Each row below holds a small network's activations on one input, seen along a few directions.
Each table varies a few parts of the input and shows all the possible inputs, shuffled.
Descriptions start from the smaller parts, as in this example, which fits no table here: one of 4 places along a line, together with either a single point or one of 11 places along a line or (one of 3 separate values, together with one of 5 places around a ring).
Shared parts are said once, and a part with two or three values counts as separate values.
In the rows, zero is written as 128.

Other details of the inputs vary at random and push rows far along two fixed directions, the same in every table; ignore that.

A family of inputs:
R1: [135 143 111 132 114 126 131 130 126 124 118 141 123 131 149]
R2: [138 131 121 129 122 130 128 136 119 130  99 126 127 117 153]
R3: [130 129 137 129 126 121 132 139 127 126 125 109 137 107 142]
R4: [135 133 124 135 118 121 122 136 119 118 107 139 117 123 147]
R5: [106 111 161 167 105  80 159 150 206 120 178  59 170  43 153]
R6: [120 114 142 109 159 141 121 120 113 123 169 114 123 154  85]
R7: [106 123 199 155 137  84 167 133 203 127 243  47 172  48  99]
R8: [123 122 117 130 111 125 119 132 128 119  93 135 136 122 134]
R9: [129 130 136 134 126 115 129 135 129 115 132 121 122 108 136]
R10: [121 122 108 130 109 124 122 131 131 116  99 136 135 128 134]
R11: [128 134 155 105 154 147 127 107 114 136 155 118 139 139  72]
R12: [122 114 140 107 160 144 122 123 114 129 171 113 125 154  89]
R13: [120 122 105 134 112 122 123 132 133 116 108 141 125 134 138]
R14: [133 144 112 134 113 124 130 127 125 118 115 143 121 131 145]
R15: [122 122 110 132 107 124 121 133 131 117 101 135 136 132 136]
R16: [123 121 109 128 111 127 125 135 132 128 103 130 138 132 144]
R17: [133 130 137 134 126 118 129 140 130 122 135 119 126 111 141]
R18: [125 123 112 137 119 124 126 134 133 132 115 141 119 137 149]
R19: [134 143 111 130 117 127 134 129 126 129 117 138 122 131 152]
R20: [127 126 153 112 161 141 123 112 114 133 165 121 125 148  80]
R21: [130 123 151  85 173 156 117 116  81 120 152 105 129 148  71]
R22: [127 135 153 126 135 128 137 119 141 139 155 113 147 113 101]
R23: [125 121 118 128 114 128 122 136 130 130  97 130 139 125 144]
R24: [127 125 152  97 174 153 120 105  99 134 165 125 120 159  65]
R25: [134 136 116 134 118 120 127 131 122 115 115 144 111 126 148]
R26: [123 123 110 139 117 120 123 130 132 121 112 146 116 134 140]
R27: [122 121 107 132 114 126 126 136 134 127 112 135 127 137 147]
R28: [128 120 110 138 122 128 128 132 134 134 115 139 117 136 151]
R29: [139 130 121 132 125 129 128 136 121 130 108 133 116 121 156]
R30: [128 129 119 144 118 121 123 129 132 128 113 151 115 135 140]
R31: [127 128 146 126 139 120 134 130 129 113 170 107 124 119 118]
R32: [129 139 139 134 121 124 137 122 143 144 127 127 141 112 127]
R33: [136 135 117 132 120 124 130 135 123 126 119 138 114 130 157]
R34: [138 133 138  78 176 179 107  97  68 141 128 149 117 192  55]
R35: [135 132 121 140 125 128 130 125 135 144 111 147 118 130 145]
R36: [127 139 137 136 118 121 134 118 142 132 124 132 139 108 117]
R37: [121 122 107 135 110 123 122 134 133 117 110 139 126 137 140]
R38: [125 119 104 132 117 130 128 134 135 129 111 133 125 136 149]
R39: [136 141 109 131 119 131 136 127 127 130 117 137 120 130 154]
R40: [136 132 123 132 122 124 126 138 120 129 109 134 118 123 155]
R41: [129 128 145 124 140 122 136 133 130 119 173 106 126 120 122]
R42: [127 122 118 130 111 127 119 137 130 126  97 133 139 126 140]
R43: [137 133 123 130 117 125 123 139 118 124 100 131 130 119 147]
R44: [125 122 109 130 109 126 122 136 132 123 104 133 139 132 140]
R45: [120 113 148  99 154 146 117 121 109 121 150 103 143 143  79]
R46: [127 134 140 154 114 110 148 129 167 141 135 119 141  91 146]
R47: [133 121 130  81 182 175 105 102  66 135 138 150 103 196  62]
R48: [100 104 181 127 154 105 152 135 175 114 251  40 164  87  82]
R49: [136 140 123 134 118 134 133 120 134 147 101 144 132 122 138]
R50: [133 139 125 136 118 128 131 124 134 144 105 147 129 127 139]
R51: [129 128 119 141 122 124 127 131 133 138 115 147 116 134 148]
R52: [133 134 124 139 122 124 128 127 134 142 111 148 120 132 144]
R53: [134 134 124 132 116 123 122 136 117 118  98 132 128 119 143]
R54: [126 127 152 132 142 122 134 124 141 136 165 116 133 121 109]
R55: [126 119 107 129 114 132 127 133 133 129 102 129 136 130 145]
R56: [132 125 117 141 125 128 129 129 134 140 115 146 114 133 149]
R57: [138 133 115 133 123 128 133 133 124 128 118 137 112 128 159]
R58: [126 125 133 143 126 117 131 133 143 132 142 131 124 123 135]
R59: [130 140 123 138 116 124 128 119 132 133 101 153 126 123 130]
R60: [137 137 122  70 176 178 111 100  59 125 140 142 109 193  67]
Each input here is: one of 5 places along a line, together with either one of 4 places along a line or one of 8 places along a line.
Changing only the place on the line of 5 turns R54 into R24. The same change can be made to R1. Which row results? -> R60
Change only the place on the line of 5 in R33. List by row number the other rows that result. -> R25, R31, R41, R57
Change only the place on the line of 8 in R22. List by row number the other rows that result. -> R7, R12, R42, R44, R48, R54, R58
Change only the place on the line of 4 in R40. List by row number the other rows that result. -> R3, R19, R33

A family of inputs:
R61: [146 144 104 128 104 115 119 153  91  90  77 137 105 112 188]
R62: [104  90 149 132 126 112 132 149 160 114 158  65 166  94 121]
R63: [136 138 108  84 155 162 129 115  86 117 164 123 113 178 106]
R64: [127 100 122  93 168 154 107 136  81 110 150 115 103 178 109]
R65: [141 132 112 143 110 138 135 128 143 177  67 156 132 126 170]
R66: [153 148 161  94 171 172 128 103  92 178 121 133 136 147  89]
R67: [114 145 170 147 117  99 142 111 167 120 161 108 163  81  82]
R68: [115  98  91 142  96 124 110 144 143 132  64 150 139 141 155]
R69: [144 156 131 150  99 121 121 115 130 143  54 180 129 108 136]
R70: [128 132 113  76 144 172 126 109  96 131 132 114 152 168  85]
R71: [141 132  97 135 104 117 115 156 100  96  82 139 104 123 186]
R72: [101 106 142 154 130  96 137 135 175 113 201 105 124 116 120]
R73: [148 161 135 167 107 100 131 124 135 127 101 176  97 100 160]
R74: [137 153 142 108 158 141 117  97  87 116 152 159 100 164  70]
R75: [113 125 129 102 144 154 112  98 110 130 129 148 140 172  51]
R76: [123 118 136 120 164 139 149 123 142 142 206  95 119 139 121]
R77: [146 152 179 149 150 110 160 128 153 154 193 102 121  82 144]
R78: [108 101 124  99 150 158 105 110 114 137 130 136 139 180  65]
R79: [138 137 108 119  94 125 115 147 101 105  44 128 144 103 165]
R80: [122 113 127  97 159 166 134 110 125 160 148 108 147 158  94]
R81: [110 137 121 188  83  71 145 135 191 104 152 144 122  90 159]
R82: [ 93  89 162 169 128  70 153 159 207 104 237  53 144  68 140]
R83: [133 124 101 126  93 127 112 150 110 110  50 130 143 114 164]
R84: [149 140 107 152 120 128 138 134 134 163  99 165  93 135 192]
What is each input in this table made of? -> one of 2 separate values, together with either one of 4 places along a line or one of 8 places along a line
Changing only the choice among 2 separate values turns R73 into R69. The same change can be made to R72. Which row results? -> R78
Change only the place on the line of 4 in R84. List by row number the other rows that result. -> R63, R76, R77

A family of inputs:
R85: [119 125 137  99 127 140 109 114 103 113 103 134 155 136  69]
R86: [136 115 120  96 152 149 105 138  83 131 122 136 111 172 121]
R87: [127 127 149  96 166 152 126 125  97 144 145  96 139 142 101]
R88: [122 137 140 170  92  87 168 144 200 120 169  79 166  54 171]
R89: [120 126 107 146 109 115 125 131 145 135 112 153 125 149 143]
R90: [138 145 110 145 114 120 131 120 126 114 112 151 104 120 146]
R91: [110 113 132 107 161 146 128 106 123 133 159 119 123 159  85]
R92: [136 127 151  96 161 149 124 127  99 144 148  99 142 148 100]
R93: [138 118  88 154 100 135 115 134 138 139  61 173 119 144 168]
R94: [127 134 155 136 145 115 129 132 119 120 148 117 117 114 121]
R95: [131 133 159 129 136 119 130 127 135 147 142 126 140 116 110]
R96: [117 120 126  90 165 147 121 126  89 122 162 118 114 167  99]
R97: [108 104 126 109 119 120 112 145 123  86 134  94 150 117 105]
R98: [125 130 161 102 167 147 123 114 103 151 146 125 131 141  78]
R99: [ 89 100 140 173  78  71 136 149 205  94 146  80 180  58 133]
R100: [138 131 143 136 140 126 134 124 122 118 139 120 112 109 122]
R101: [132 128 150 128 139 132 139 116 138 145 137 120 134 103 108]
R102: [132 141 148 110 158 132 120 116 100 118 172 126 114 153  88]
R103: [138 154 101 145  92 116 120 126 131 145  66 189 119 139 160]
R104: [119 119 132 136 126 128 132 125 152 131 161 123 135 143 112]
R105: [129 122 148  91 167 156 129 117 101 140 141  95 136 137 102]
R106: [ 98 109 151 186 103  73 149 151 207 132 162  87 152  62 163]
R107: [141 136 144 130 122 135 125 126 130 148 115 147 133 127 122]
R108: [118 100 144 123 157 142 132 118 139 138 165  98 133 128  92]
R109: [136 125 158 109 148 146 132 131 122 139 164  87 150 127 107]
R110: [145 148  71 129  96 145 129 123 110 137  44 171 115 146 176]
R111: [115 130 162 168 106  82 157 134 192 136 144 103 149  48 154]
R112: [112 104 138 132 143 127 129 123 145 137 141 111 131 125 118]
R113: [137 149  77 126  99 139 126 123 108 137  41 172 115 148 180]
R114: [118 139 134 120 135 126 141 127 128 134 148 103 142 123 127]
R115: [108 117 134 111 160 142 125 114 119 136 163 120 127 164  84]
R116: [132 108 132 122 140 133 128 143 129 119 155 105 128 120 133]
R117: [144 137 134 158 114 111 134 137 142 114 123 134 119  98 154]
R118: [153 138  94 138 100 141 124 138 120 139  54 155 130 129 181]
R119: [134 111 121 114 142 160 106 123 107 145 113 149 121 178 107]
R120: [143 131 161 112 158 146 119 123  98 122 163 121 116 146  90]
R121: [149 147 110 153 101 112 114 140 111 124  65 178 101 136 173]
R122: [140 128 122 120 132 145 134 127 120 140 107 114 134 119 139]
R123: [127 119 122 121 134 129 136 135 133 112 166 112 127 128 130]
R124: [125 111 120 118 136 130 123 138 117 123 119 122 113 128 149]
R125: [106 112 148 170 105  70 150 166 188 115 169  77 143  54 181]
R126: [133 141 126 101 142 145 127 122 101 138 134 123 135 160 113]
R127: [125 139 133 105 148 144 127 101 113 142 128 145 122 143  96]
R128: [136 143 110 122 123 143 129 107 120 143  97 164 117 137 120]
R129: [137 130 152 130 137 133 135 121 140 142 141 125 141 109 109]
R130: [123 140 146 110 163 134 123 113  97 118 168 124 111 148  89]
R131: [129 154  98 145  96 118 123 123 128 146  62 187 116 133 161]
R132: [136 143 137 110 137 149 122 111 115 144 138 150 129 154  94]
R133: [133 132 144 125 147 128 126 121 110 118 129 128 107 123 121]
R134: [124 123  91 143 111 133 130 119 141 133  94 157 115 144 143]
R135: [128 133  88 125  79 128 108 140 113 106  32 146 152 127 153]
R136: [109 117 136 186  93  81 160 141 218 119 176  96 154  68 157]
R137: [107 120 128 156 105  83 154 146 179 107 162  96 132  75 173]
R138: [127 129 104 131 110 113 125 145 126 119 120 144 116 141 161]
R139: [135 142 144 133 131 123 128 123 127 114 166 127 119 130 115]
R140: [128 124  94 131 113 126 134 134 128 116 115 138 111 128 159]
R141: [140 153  83 144  99 122 116 120 106 117  49 195  88 144 177]
R142: [132 139 136 120 125 135 139 129 134 132 154 106 146 128 126]
R143: [121 106 146 112 161 143 115 124 117 144 157 116 132 162  87]
R144: [127 106 129 120 142 132 132 138 127 122 151 100 122 114 132]
R145: [141 144 121 136 126 128 127 120 122 112 134 146 112 131 129]
R146: [144 123  92 139  95 129 111 154 118 127  71 164 109 142 187]
R147: [138 140 130 110 143 152 127 106 116 141 135 149 129 147  93]
R148: [132 128 104 132 105 124 126 144 129 117 122 144 117 141 161]
R149: [120 125 148 100 144 135 109 120  93  84 139 110 139 136  62]
What is each input in this table made of? -> one of 5 separate values, together with either a single point or (one of 2 separate values, together with one of 6 places around a ring)
Changing only the choice among 5 separate values turns R131 into R115. The same change can be made to R95. Which row results? -> R143
Changing only the choice among 5 separate values turns R105 into R124. The same change can be made to R114. Which row results? -> R96
Change only the choice among 2 separate values in R88. List by row number the other rows that result. -> R118
A walk changes only the place on the ring of 6. It starts at R121 and steps to R94. List the rest of the walk in order. -> R133, R100, R117, R120
